These are the activations of a small neural network, seen along a few directions. Each row is one input.
Each table varies a few parts of the input and shows all the possible inputs, shuffled.
A made-up example of a description, with smaller parts first: line(4) and (point or line(9) or (values(3) and ring(5))).
Shared parts are said once, and a part with two or three values counts as separate values.

Other details of the inputs vary at random and push rows far along two fixed directions, the same in every table; ignore that.

Rows:
x1: [ 15  20 -36  15  32  -9  -3  -3   5   4  25 -20 -11  11  38]
x2: [ 10 -11  12   6   5   0  -5  15  -9  11  -6  13  -1   8  -1]
x3: [ -6 -10 -31  -2  10 -12   9   1 -12   8  10   1   1   2   5]
x4: [-22  10  15 -11 -19  13  -2 -22  14   6  -3   1   0  -6  -3]
x5: [ 29  -4 -12  16  39  -9 -10  11  -5  -4   3  -1 -21  24  20]
x6: [-47   7  14 -34 -51  21   7 -34   9   5 -17  -5  16 -34 -33]
x7: [ 15  -5 -37  21  41 -17   1  17 -17   8  22  -4  -4  11  24]
x8: [  1  -8 -10  -4  18   4   2  11  -6   5  -6   3  -8   0  -3]
x9: [-21 -12   8 -20 -22   4   7  -8   8   2   1   6  10  -8 -15]
x10: [-23 -16  23 -30 -25  13   7 -12   8   5 -26  16  -6 -13 -34]
x11: [-36   9  13 -15 -40   4  15 -15   2  -9 -11  -2  11 -22 -28]
x12: [-19 -16  -2 -10 -11   1  12  -6  -6  12  -3  10   9 -12 -15]
x13: [ 45  -3  25  19  18  -7 -21  19   8  -6   5   5 -12  31  20]
x14: [-17 -10  24 -15 -20  11   1   4   4   5  -4   9   8  -6 -17]
x15: [  3  17 -56  15  36  -7   8  -5   0   6  33 -25   1  -1  41]
x16: [ -2  -6  52 -17 -34  11 -10  -5   3  -9 -19  10  10  -5 -29]
x17: [  6   0 -29  14  29 -15  -1   4  -7  -3  31 -13  -6  18  22]
x18: [-59   5 -47 -13 -16  -4  38 -19   2   4  21 -12  14 -32  -8]
x19: [ 63  -5  52  24   9  -4 -31  23  -9  -9 -24  16  -8  30   8]
x20: [ 23  13   0  25  12 -12  -2  13  10  -8   7  -3 -12  20  25]
x21: [ 85  -4  74  25  13  10 -43  30   4 -16 -42  23 -18  35   5]
x22: [-47  15 -59  -7 -10  -9  30 -18 -11  -4  25 -24  12 -29 -10]
x23: [ 15  -5 -13  11  21  -7  -1  10   0  -1  20  -6   3   9  19]
x24: [ 42   2  -6  15  36  -9 -14  15 -14 -13  -5  -7 -14  17  14]
x25: [-45   0  -1 -19 -39   5  23 -15  13   0  -6   5  10 -21 -20]
x26: [ 11  27 -58  16  34  -9   0  -6 -11  -2  32 -32  -1  -1  33]
x27: [ 24 -19  78 -15 -28  21 -18   8  19  -3 -53  36  -6  10 -26]
x28: [-58   8 -37 -10 -16  -6  29 -21   1   1  19 -11   4 -19  -9]
x29: [-29   9 -14  -4 -24  -2  14 -11   0  -8   0 -12  10 -17 -15]
x30: [ -7 -18  52 -11 -32   8  -8  -6   1   8 -26  28  -1   5 -26]
x31: [-40  10 -48   0   2  -7  27  -2  -4   4  24 -15   5 -16   4]
x32: [ 8 -3 10 -1 -8 -2 -9  2 -3 -8  0 -5  6  2 -7]
x33: [ 14 -13  45  -5 -27   6 -15   2  -6   0 -30  17   5   3 -24]
x34: [-51   5 -14 -33 -32  13  18 -31  13  12   0  -4  13 -29 -15]
x35: [-54   9 -16 -28 -23  17  17 -23   6  17   5  -7  11 -31 -13]
x36: [ 49  -1  -9  20  35  -8 -19  18 -11 -12  -7  -7 -15  21  17]
x37: [ 21   0 -24  20  39 -13  -5  20  -4  -2  30 -10  -2  14  29]
x38: [-17   8  15 -10 -13  16  -1 -10  15   9  -4   2   7 -14  -1]
x39: [-21   3  14   0 -19   5  10   2  12  -1  -4   7   7 -11  -8]
x40: [ 23  -6 -36  14  44  -9   3  12  -7   0  11  -8 -10   9  23]
x41: [ -8  22 -31   0  11  -2   2 -15  -6  -2  16 -24   3 -10  13]
x42: [ 49  -9  37  18  26   5 -23  27   6  -4 -22  17 -15  22  11]
x43: [ 13 -10  12   4   2  -7  -5   6  -3   7  -5  12  -7  13  -1]
x44: [ 25   9 -39  19  34 -17  -5  10 -17 -10  32 -21  -1  11  23]
x45: [ 36 -14  93  -2 -40  17 -29  10   2  -4 -49  37   2  11 -31]
Each input here is: line(5) and (values(3) or line(6)).
Changing only the line(5) part turns x41 into x16. The same change can be made to x35. Which row results?
Answer: x14
Change only the line(5) part in x9. List by row number the other rows that result.
Answer: x3, x25, x27, x34
A walk changes only the line(6) part. It starts at x8 and steps to x42. List the rest of the walk in order.
Answer: x40, x27, x10, x5

Rows:
x46: [-26 -42  19 -19 -24   1   8  13 -26   8 -15  38   4 -19 -23]
x47: [  18   19 -102   15   56  -23    4    4  -27   -5   28  -45  -18   -3
   14]
x48: [ 34  21  46   7 -23  15 -26 -14   7 -22 -29   6 -15   1   4]
x49: [ 57 -15  10  11  22 -22 -28  25 -21 -14   6   0   3  34  12]
x50: [-96 -42 -24 -44 -42  -5  58 -23  -4  21 -22  20  28 -46 -82]
x51: [-12 -13 -93  -7  95   5  15  -4   4  41  40  -8 -29  19  59]
x52: [  4  11 106 -17 -69  36 -19   1  46   2 -38  18  19 -13 -22]
x53: [ 61  27  33  44  20   2 -20  25  28 -26   3  -4 -18  19  53]
x54: [-40  -2 -87 -11  33 -41  31  -5 -34  -5  41 -40   2  -8 -21]
x55: [-78  -1 -26 -65 -44  30  32 -52 -17  12 -17  -6  37 -49 -81]
x56: [ 47   8  28  54  12  -5 -22  24  15  -3  31  15  -7  40  58]
x57: [  4  29 -18   4  10   1 -12 -19 -11   0   7 -31   6  -4  12]
x58: [ 27  -1 107  27 -46   6 -21  24  41 -10 -34  38 -11  29  17]
What do these inputs look like to the network?
Answer: point or (values(2) and line(6))
Change only the values(2) part in x47. List by row number the other rows that result.
Answer: x55

Rows:
x59: [ 12  25  54   1 -39  17 -24 -14  20 -11 -21  -5   8   1  -4]
x60: [-34  11 -17 -17 -15   6  14 -18  -6 -12 -13 -14   4 -29 -28]
x61: [ 24  12  47   0 -28  14 -13   0   8 -15 -52  12  -5  -4 -20]
x62: [-7 13  0 17  0  1 -1  0 20 13 21  0 -1 13 31]
x63: [  8   5  -1  -4  -3   2 -11  -5 -17  -3   0 -11  15 -15 -11]
x64: [-11 -14   6  -8 -24 -11   5  -9 -22  -9  -6   4   7  -4 -32]
x65: [-30  -5 -25 -32  -5  15   6 -22 -11  14   8 -11  17 -33 -21]
x66: [  0  12  -9  13 -14  -7  13   5  -5 -15 -15  -2  -1  -7  -6]
x67: [ 16 -18 -53  22  40 -37  10  15 -20  -6  37  -8  -5  22  22]
x68: [-40  25 -30   2 -28  -7  16 -22   0  -8  27 -28  17 -18   4]
x69: [  3 -17  26 -32 -13  18 -18  -7  -9   8 -19   9   4  -9 -29]
x70: [-13  -5   3 -15  -2  14  13  -5  16  12 -28  14 -10 -10  -3]
x71: [-17   1 -55  19  41 -13  22  12  -3   7  25  -5 -12   3  26]
x72: [-17 -16   9 -23  -3  15   1  -6   2  22  -2   9  11 -15  -8]
x73: [-35  -4 -14 -13 -24  -8  20  -6 -18  -9  -2  -6   4 -19 -36]
x74: [-38   4 -30 -26  -1  16  16 -22   1   0  -9 -10  -2 -31 -20]
x75: [-19   7  40   1 -46   6   2  -4  31  -3   2   8  14   2  -2]
x76: [-21   2 -20 -18  -6  -4   6 -14 -17  -9  -7 -14  -3 -20 -29]
x77: [ 58  -9  19  40  28 -15 -19  39  -1  -7  16   8   4  31  32]
x78: [   1    7 -104    2   67  -19   11   -3  -27    0   38  -39  -19   -3
   23]
x79: [-14  15   9   9 -19  -3  11  -2  23  -5  22  -2  11   2  14]
x80: [ 52  21  23  27  36   6 -25  11  27   4  11  -1 -14  32  58]
x81: [ 59 -17  16  31  30 -21 -21  42 -10  -7  14  11  -3  41  24]
x82: [  4 -21  59  -4 -16  10  -6  16  11   9 -30  36 -14  14 -21]
x83: [ 34 -23   9   1  32  -4 -15   6  -4   9  -7  13 -16  25  13]
x84: [  5 -14  -9  10  10 -18   9  22  -2  -9   9   5  -8  13  -1]
x85: [ 47  13 -17  18  35   4 -12   9   3  -7 -16  -6 -21  10  27]
x86: [  5   6  63  -8 -27  28 -19  -9  39  12 -22  16   0   8   9]
x87: [-51   0 -52 -12 -16 -11  27 -15 -28   2  31 -22  29 -36 -23]
x88: [-72  15 -45 -15 -12   0  33 -27  12  19  40 -12  11 -26   9]
x89: [ -7  17  33 -17 -29  27 -15 -24  26   3 -13  -5   5  -8  -2]
x90: [-54  26 -53 -30  -7  12  20 -42   8   8  30 -31  10 -36   2]
x91: [ -7   5  30   5 -27   4   6   4   0 -20 -23   6   4  -7 -22]
x92: [ -3 -13  32 -11 -34  -1  -5   4 -21  -5 -12   9  16  -4 -35]
x93: [ 10  -6 -47  24  48 -17   4  18 -16  17  40  -7   2  11  36]
x94: [ 54 -17  16  28  40 -12 -25  37 -11  10   9  18 -12  41  29]
x95: [ 22  -9 -44  -3  40 -10  -8  -8 -22   1  11 -15 -13   9  10]
x96: [ 12  -8  53   9 -34   5   5  19  23  -9 -37  30  -2   6 -14]
x97: [ 29   3  -5  31  28  -8   4  27   9   7  -8  15 -19  23  30]
x98: [ -6  -8  19   9 -12  -1  12  16  14 -12  -9  14   1   2  -7]
x99: [ -7 -32  41 -12 -20   2  -2  -1   0  14 -21  35  -4  10 -25]
x100: [ 55  37  36  30   7   3 -32   3  14 -19  -2 -13  -3  21  33]
x101: [ 22   0 -44   8  32 -23  -7  -6 -32 -11  13 -21  -7   8   6]
x102: [-39 -18 -17 -33   0   8  17 -12   1  15  -7   6  -9 -18 -22]
x103: [-33  28  -8  -1 -32  -2  15 -20   4 -10  20 -19  16 -18  -1]
x104: [  6  -9  56 -10  -7  25  -9   6  25   4 -41  27 -10   3  -9]
x105: [ 46   3 -26  15  38 -18 -23  15 -32  -9  15 -20  -2  17  16]
x106: [ -7 -27  30 -31 -10  15  -8  -1  -2  19 -17  21   4  -3 -21]
What do these inputs look like to the network?
Answer: ring(6) and (values(2) or line(6))
Changing only the ring(6) part turns x90 into x88. The same change can be made to x69. Which row results?
Answer: x94
Changing only the ring(6) part turns x60 into x104. The same change can be made to x63. Which row results?
Answer: x72
Change only the values(2) part in x89. List by row number the other rows that result.
Answer: x90
Change only the ring(6) part in x82. List by row number the other rows that result.
Answer: x73, x76, x78, x84, x102

Rows:
x107: [-50  17 -98   4  23 -22  42 -12  -7  -3  44 -34   0 -21  18]
x108: [-56  18 -92   6   5 -23  42 -12 -13 -10  39 -36   7 -25   4]
x109: [ -60  -16  119  -57 -111   43    1  -28   34   14  -49   43   29  -32
  -69]
x110: [-49  13 -89  -1  12 -24  30 -18 -17   6  60 -36  15 -20  15]
x111: [-67  -4 -25 -30 -21   9  22 -28   7  24  25  -4  20 -29  -8]
x112: [ 85  19  62  33  15   8 -47  17  10 -19 -27   4 -15  36  26]
x113: [-39 -53  35 -43 -38  10  20   2 -10   9 -47  44   0 -21 -73]
x114: [101 -39  38  39  57 -24 -40  56 -27  -3 -10  27 -18  61  22]
x115: [ 87 -39  81   5  20   7 -51  35 -20  -6 -60  38 -22  37 -20]
x116: [-79   5 -55 -27  -9   8  43 -27  14  20  19  -9   5 -36  -6]
x117: [ -45   18 -100  -19   36   -3   25  -32  -10   16   42  -39    1  -27
   24]
x118: [ -49   -9  110  -39 -116   31    0  -23   20   -5  -44   33   33  -31
  -76]
x119: [ 67  24 -47  62  78 -23  -8  35   6  -7  34 -16 -28  45  79]
x120: [ 71  20  32  26  27   6 -38  13  11  -8 -14  -3 -16  33  38]
x121: [ 83  25  29  41  22  -4 -40  22  -1 -28 -12 -13 -10  30  27]
What do these inputs look like to the network?
Answer: values(3) and (point or line(4))
Changing only the values(3) part turns x110 into x107. The same change can be made to x114. Which row results?
Answer: x113
Change only the values(3) part in x118. List by row number the other rows that result.
Answer: x108, x121
